A small network was trained on made-up records. Each row is its average activation on records with the value named, seen along a few directions.
Values that are neighbours, or in one group, have similar rows; names and order tell nothing.

Field PEPU:
ropa: [-4.22 -6.99  3.07 -1.22 -4.71 -5.49 -2.54  3.36  2.54 -1.19 -0.24 -2.31
 -5.78  2.48  0.06  1.56 -2.28  1.96]
ven: [ 3.75 -0.11 -4.69  1.34  2.09  6.40 -0.64  2.91 -1.95  3.01  1.64  3.96
 -0.04  0.44  2.08  0.47  3.37  1.99]
sivo: [-5.05 -2.99  1.79 -1.24 -1.56 -5.60 -4.42 -0.61  5.17  1.68 -2.53 -0.05
 -3.02  1.34  0.50  2.68 -1.14 -1.73]
fidin: [-3.15  1.28  4.85  0.92  0.50 -1.69  2.87  0.55 -2.81 -3.93  3.70 -2.50
  0.47 -1.20 -5.32  1.47 -1.24 -6.63]
samu: [-2.72  1.86 -6.14  8.02  2.86  4.61  2.06  1.57 -0.95  2.64  1.56  5.42
  1.67  1.73  0.85  0.71  1.91  1.12]
pezal: [ 1.59  1.31  2.43 -2.00  1.83 -2.96  3.65 -1.42 -3.53 -2.72  0.39 -4.31
  4.32 -3.78 -1.02 -1.45  0.11 -0.99]
dotur: [ 4.56  1.91  0.50 -3.41  1.28 -1.43  3.58 -5.41 -3.85 -2.98 -0.52 -2.40
  3.85 -1.76  1.97 -4.92 -0.64  5.28]
lidub: [ 7.57 -1.56 -0.84 -1.22  0.42  7.54 -1.30  4.64  1.30  1.82 -3.45 -1.14
 -0.62  0.01 -0.55  1.06  1.53  1.62]
lanop: [-2.34  5.29 -0.97 -1.19 -2.72 -1.38 -3.25 -5.59  4.08  1.68 -0.55  3.32
 -0.86  0.73  1.43 -1.59 -1.61 -2.62]
PEPU is arranged as 3 separate groups.
Question: Which other values are in the same group as samu? Give them in the order they are listed.
Answer: ven, lidub
Question: Which other values are in the same group as dotur? Give them in the order they are listed.
Answer: fidin, pezal

Field ZUTI:
nusub: [ 2.72  2.47 -1.65  1.18  1.53  1.07 -0.63 -0.49 -1.05  1.26 -1.66  1.87
 -0.93 -0.20 -1.32 -5.65  0.72  0.26]
geruv: [ 0.01 -4.45  3.80 -2.49 -1.83 -1.81 -4.89  3.68  3.36  0.61 -2.27 -2.41
 -5.29 -0.47 -2.08  3.77 -0.57 -1.29]
vol: [-0.80  2.14 -3.76  5.35  3.10  6.13 -0.34  1.23 -0.40  4.55  1.69  6.20
  0.02  2.91 -1.42  2.53  2.28 -2.11]
zaz: [-5.40 -0.89  5.38 -0.08 -1.68 -6.77  3.98 -1.29 -2.41 -5.65  1.79 -4.22
 -0.79 -0.12 -2.24 -1.39 -2.38 -2.70]
bugin: [-3.94 -1.09  3.51 -2.91 -4.02 -5.77 -1.76  1.19  1.20 -1.85  1.85 -2.65
 -2.57 -1.71 -0.42  0.93 -1.27 -4.46]
val: [ 3.22  1.20 -3.76  3.51  2.86  6.36  2.42  1.93 -3.04 -0.32  2.79  1.65
  3.55 -1.22 -0.43  0.76  1.04  2.81]
kegad: [-0.93  2.08  2.52 -1.77  1.59 -4.80  1.96 -3.60 -0.12 -1.15 -2.17 -3.12
  3.80 -2.00 -0.94 -1.82 -0.62 -2.87]
bave: [ 4.50  3.10  1.13 -3.25  2.03  4.06  2.19 -5.10 -0.92 -3.00 -1.03 -0.70
  3.02  0.19  0.62 -1.55 -0.34  0.30]
remuz: [-1.62 -4.01 -0.72  1.90 -2.82  0.25 -1.99  2.68  5.91  1.70 -5.08 -0.57
 -2.57  3.66  0.72  1.18 -1.73  2.91]
gef: [ 7.96 -0.35 -1.47 -2.48  3.06  4.08  3.01  0.95 -6.31  0.17  2.26 -0.91
  3.84 -2.06  1.03 -1.33  2.60  4.49]
zusi: [-2.23  0.52  0.29 -1.48 -2.43 -4.65 -2.12 -2.99  1.33  1.98  1.17  0.80
  0.00  0.19  0.70  0.56 -1.75  1.26]
zumop: [-3.49 -0.73 -5.27  2.52 -1.39  1.85 -1.83  1.81  2.44  1.70  0.65  4.06
 -2.08  0.84  5.78  2.01  2.03  1.40]
ZUTI is arranged as a 3 by 4 grid.
Question: List every value one step from kegad, in the order listed.
Answer: zaz, bave, zusi
Question: List every value one step from vol, in the order listed.
Answer: val, zumop
Question: List every value one step from geruv, in the order listed.
Answer: bugin, remuz
A value of ZUTI combines one of 3 hidden first parts with one of 4 second parts; all combinations occur once.
Question: nusub and zusi share the first part; nusub and bave share the second. Which value has the first part of bave and the second part of zusi?
Answer: kegad
Question: vol and geruv share the first part; vol and val share the second. Which value has the first part of val and the second part of geruv?
Answer: bugin

Field POB:
fiz: [ 2.64  2.72  0.48 -2.52  0.75 -0.69  2.56 -4.17 -3.79 -2.41  1.83 -0.71
  2.51 -1.53  0.92 -3.48 -0.23  1.75]
dese: [ 2.26  1.12 -0.97 -2.63  2.31 -0.08 -2.11 -1.95  1.13  2.60 -2.14  0.72
  1.74 -1.49  1.69  0.37  1.81 -0.74]
nitu: [ 4.27 -1.98 -3.11  1.52  1.58  8.53 -2.24  4.33  0.30  3.20 -0.21  3.87
 -2.74  2.74  0.15  2.02  2.55  1.62]
tego: [ 1.48 -0.44 -4.15  2.38 -2.50  3.81 -0.95  3.37  2.29  2.27 -1.47  1.51
 -1.03  0.90  2.31 -0.40  0.32  3.44]
ruku: [-5.93  0.57 -2.02  3.93  0.76 -3.37  0.63 -1.80  0.19  1.03  1.15  2.85
  0.37  1.37  0.94 -0.05 -0.16  0.03]
relo: [-7.47  4.83 -0.26  3.66 -0.85 -1.89 -1.04 -2.06  2.36  0.82  2.63  3.39
 -0.18  0.19 -1.91  1.78 -0.98 -7.63]
bur: [-0.29 -2.34  4.75 -3.22 -2.63 -3.41 -0.99 -1.67  2.43 -2.75 -2.60 -3.71
 -2.34  1.16 -1.46 -0.32 -3.17  0.91]
nosod: [ 4.55  2.50  0.72  0.20  3.73  2.71  6.03 -0.39 -6.11 -3.58  1.76 -3.13
  5.58 -3.49 -1.70 -1.73  0.99  0.42]
noguv: [-1.50 -6.98  4.56 -3.33 -3.15 -5.61 -1.89  4.34  1.20 -1.19 -0.95 -4.78
 -3.92  0.16 -0.95  1.82 -1.13  0.20]
POB is arranged as a star with 4 arms.
Question: List every value one step from bur, in the order listed.
Answer: dese, noguv
Question: List every value one step from relo, in the order listed.
Answer: ruku
Question: List every value one step from nosod, in the order listed.
Answer: fiz

Field RARA:
ton: [-2.60 -2.41  0.41  0.56 -1.35 -0.58 -3.00  2.80  3.08  1.61 -0.57  0.64
 -2.94  1.15 -0.51  2.93 -0.02 -2.10]
vam: [ 6.14  2.15 -3.57 -0.09  1.56  6.67  0.06  0.16 -0.80  2.12 -1.13  2.16
  1.43 -0.03  1.60 -1.55  1.94  2.68]
kol: [-4.43 -0.81  2.20 -1.27 -2.95 -5.14 -2.60 -1.41  3.75 -0.20 -1.03 -0.83
 -2.23  0.58 -0.03  0.91 -2.12 -1.94]
zibo: [ 5.40  5.91 -3.65  2.13  4.83  6.17  5.38 -2.36 -6.30 -0.44  2.39  1.96
  6.06 -2.13  0.23 -3.42  2.48  1.27]
razut: [-3.92 -2.33  7.35 -4.51 -3.00 -9.61  0.22 -2.16  0.82 -4.74 -0.33 -6.46
 -0.88 -1.68 -2.13  0.12 -3.59 -2.45]
bisob: [-0.59 -2.52 -2.74  3.18  0.91  2.49 -0.07  2.98 -0.54  1.65  0.67  2.53
 -1.44  2.12  0.84  1.01  1.30  2.54]
RARA is arranged as a line.
Question: List every value one step from bisob, in the order listed.
Answer: ton, vam
